Each row below is a small network's average activation on inputs in which a field has the value named, seen along a few directions.
Values that are neighbours, or in one group, have similar rows; names and order tell nothing.
(in the rows, 500 means zero)
Random noise pushes rows far along 17 fixed directions. That doesn't count. These rows show it; they differ only by the noise:
729  461  494  502  707  418  436  698  395  541  372  518  351  462  521  705  488  503  566  470  672  529  308  518  518  301  685  634
291  705  368  564  621  486  470  399  654  534  704  361  486  506  383  450  568  391  406  574  473  555  590  546  364  327  348  561
779  455  497  619  474  626  496  700  391  610  492  583  665  496  448  398  627  115  482  542  538  423  457  494  366  387  735  661
489  380  667  425  653  400  476  502  443  469  591  681  507  749  588  237  583  384  374  544  539  332  441  515  627  510  653  464
743  479  415  355  496  512  395  424  390  460  493  667  459  567  349  556  587  393  284  552  431  450  689  632  437  493  359  526
511  499  510  444  455  743  410  653  577  632  499  492  590  430  451  447  492  299  583  514  484  456  475  402  533  382  545  535
533  554  496  525  341  490  637  591  446  427  533  555  323  390  346  612  517  591  585  596  581  425  471  395  521  455  447  583
617  577  541  445  473  500  482  574  589  486  462  477  537  598  546  390  468  460  393  418  471  433  490  441  433  533  620  568
474  453  336  451  615  685  302  603  589  650  412  524  619  364  407  594  452  383  552  447  573  537  440  552  444  449  437  417
296  634  458  378  550  418  389  811  413  534  476  514  694  522  306  400  478  441  448  514  547  269  498  574  428  425  560  298
463  381  360  544  378  559  577  310  566  543  565  770  540  433  458  348  525  353  480  602  493  552  395  562  544  739  439  551
611  595  542  438  542  500  483  549  668  496  499  542  486  750  564  328  547  496  387  347  562  494  352  445  329  620  744  643
460  456  581  498  487  731  374  736  764  463  567  392  425  556  420  572  393  484  515  473  620  297  506  321  488  358  453  501
447  438  512  535  344  470  562  523  489  437  492  485  474  409  445  613  449  616  537  575  509  438  524  524  522  549  399  442
322  441  569  390  586  722  366  267  657  541  809  468  405  454  652  396  406  635  609  526  413  402  629  471  388  302  376  461
699  329  610  493  408  530  520  472  689  487  340  413  666  316  519  488  628  418  423  542  617  379  458  644  515  467  363  448
371  585  441  486  431  297  518  665  328  410  466  497  510  479  583  292  595  497  576  571  613  431  416  612  379  386  591  562
620  482  524  597  448  312  635  281  485  475  529  473  488  460  739  439  337  583  421  492  346  533  508  558  467  604  612  621
547  398  572  647  482  607  536  578  464  574  597  441  455  391  595  526  454  447  667  527  601  394  447  456  392  293  629  650


E, 12 values:
e9: 271  401  552  591  458  680  461  572  597  430  408  353  543  637  592  491  660  592  658  375  564  667  523  336  536  611  419  337
e7: 740  456  765  663  277  675  790  352  601  611  534  382  676  256  509  591  435  584  606  475  419  415  528  389  455  589  568  491
e5: 240  414  485  571  488  630  475  500  554  502  703  573  557  506  523  345  451  435  665  595  473  496  413  445  601  534  533  401
e11: 405  558  489  413  240  557  371  598  588  478  591  349  491  634  563  418  459  390  528  670  299  604  519  666  413  380  603  711
e4: 626  533  544  517  605  612  498  480  793  401  452  478  529  679  533  391  708  490  435  369  631  631  386  350  455  640  525  492
e6: 522  451  445  377  406  469  517  572  430  604  409  652  469  338  488  429  350  454  589  524  589  356  379  531  608  488  571  612
e10: 613  608  471  358  506  456  552  518  106  492  487  756  382  580  380  413  639  496  517  469  469  443  602  441  466  490  570  540
e3: 469  226  489  620  613  648  382  547  225  538  334  490  590  432  545  626  667  338  660  427  709  544  583  548  606  385  328  348
e1: 364  331  460  577  413  441  467  514  403  391  550  562  600  398  755  263  524  445  698  699  375  581  395  604  558  444  587  447
e2: 635  561  513  379  527  529  420  485  622  451  584  476  562  338  506  492  386  649  453  524  430  308  591  526  318  370  435  377
e8: 713  371  546  261  507  650  217  304  812  411  499  425  491  479  797  539  329  742  481  418  381  520  536  694  324  490  439  468
e12: 556  286  524  519  491  508  437  277  461  579  566  450  433  489  413  741  582  391  438  669  493  575  526  918  564  369  362  646
The values of E form 4 separate groups.
- List the group mates of e3, in the order listed. => e5, e12
- List the group mates of e2, in the order listed. => e11, e6
- List the group mates of e4, in the order listed. => e7, e8

T, 12 values:
t10: 559  535  518  377  586  620  418  561  276  588  340  552  331  768  578  567  422  428  453  239  524  574  702  193  662  596  500  597
t6: 499  538  586  388  510  499  638  497  454  454  640  822  304  529  337  479  684  712  654  605  655  487  276  317  557  610  563  444
t9: 497  622  805  253  816  726  327  453  739  639  531  278  713  691  427  356  986  351  448  431  501  598  505  539  523  257  473  307
t12: 420  551  400  504  229  698  560  607  572  639  376  437  572  260  442  531  437  425  696  504  476  581  461  396  509  524  456  594
t7: 471  592  616  56  277  611  209  641  762  643  238  39  656  225  556  800  542  743  699  615  272  720  420  877  429  158  424  445
t4: 366  479  309  535  243  608  449  575  339  520  321  546  584  660  457  724  257  633  540  247  416  678  586  494  438  958  504  434
t11: 421  499  400  569  369  695  492  427  678  557  490  452  403  646  435  552  490  386  504  401  590  633  480  487  475  628  445  747
t8: 426  558  310  513  542  270  484  506  571  359  321  532  559  590  395  517  511  589  299  397  532  580  459  583  527  797  383  328
t1: 484  607  535  545  188  580  777  461  635  527  479  415  495  125  382  545  145  686  484  348  537  61  690  221  471  584  282  457
t2: 492  485  641  695  761  394  626  492  627  624  412  281  469  759  174  863  830  408  337  424  742  700  380  580  588  521  511  524
t3: 545  533  622  683  525  640  675  591  825  522  546  451  469  377  417  590  520  532  590  517  665  506  294  178  617  542  530  474
t5: 427  367  538  861  367  656  751  338  690  497  538  412  494  398  437  477  684  355  543  527  648  562  469  348  577  601  307  578
The values of T form 4 separate groups.
- List the group mates of t3, in the order listed. => t10, t6
- List the group mates of t12, in the order listed. => t7, t1
- List the group mates of t5, in the order listed. => t8, t2

L, 11 values:
l2: 345  351  636  697  752  436  520  377  469  588  506  212  541  386  600  579  857  505  687  488  819  533  398  728  421  196  424  429
l8: 708  408  654  550  625  439  621  465  669  553  512  578  745  273  402  634  381  651  552  628  376  536  195  567  655  675  762  218
l11: 526  716  142  532  621  764  356  436  605  664  636  676  742  452  175  557  603  327  399  490  450  615  571  577  60  597  416  400
l10: 386  501  530  563  708  490  450  472  527  471  600  522  649  554  613  219  577  479  515  408  538  395  456  527  276  451  603  384
l5: 529  415  485  523  399  603  501  490  686  468  550  575  365  473  388  730  620  678  653  568  528  691  313  525  397  600  545  547
l6: 631  575  372  477  678  598  427  381  331  543  627  563  610  210  515  364  637  353  543  585  307  538  672  444  426  194  389  409
l7: 693  362  537  528  695  279  447  426  218  384  337  521  751  342  612  447  549  397  296  547  438  416  739  647  698  436  275  186
l4: 651  427  266  653  505  544  390  558  709  438  336  415  577  189  575  685  532  484  621  569  598  755  300  583  341  511  366  480
l9: 400  603  321  483  372  583  410  549  442  491  481  437  523  553  686  291  346  460  549  408  336  537  721  303  414  522  480  557
l3: 411  645  586  581  532  623  596  521  481  616  502  352  635  528  489  378  565  386  462  414  426  537  706  226  517  511  464  396
l1: 545  569  599  433  459  687  708  335  534  520  789  763  463  544  188  501  604  513  455  603  390  428  607  266  636  656  397  358
The values of L form a ring.
- Going along L from l1 by way of its neighbour l7, in what order are l8, l11, l10, l5 met? => l8, l10, l5, l11
- Name the neighbours of l3, in listed order. => l4, l9
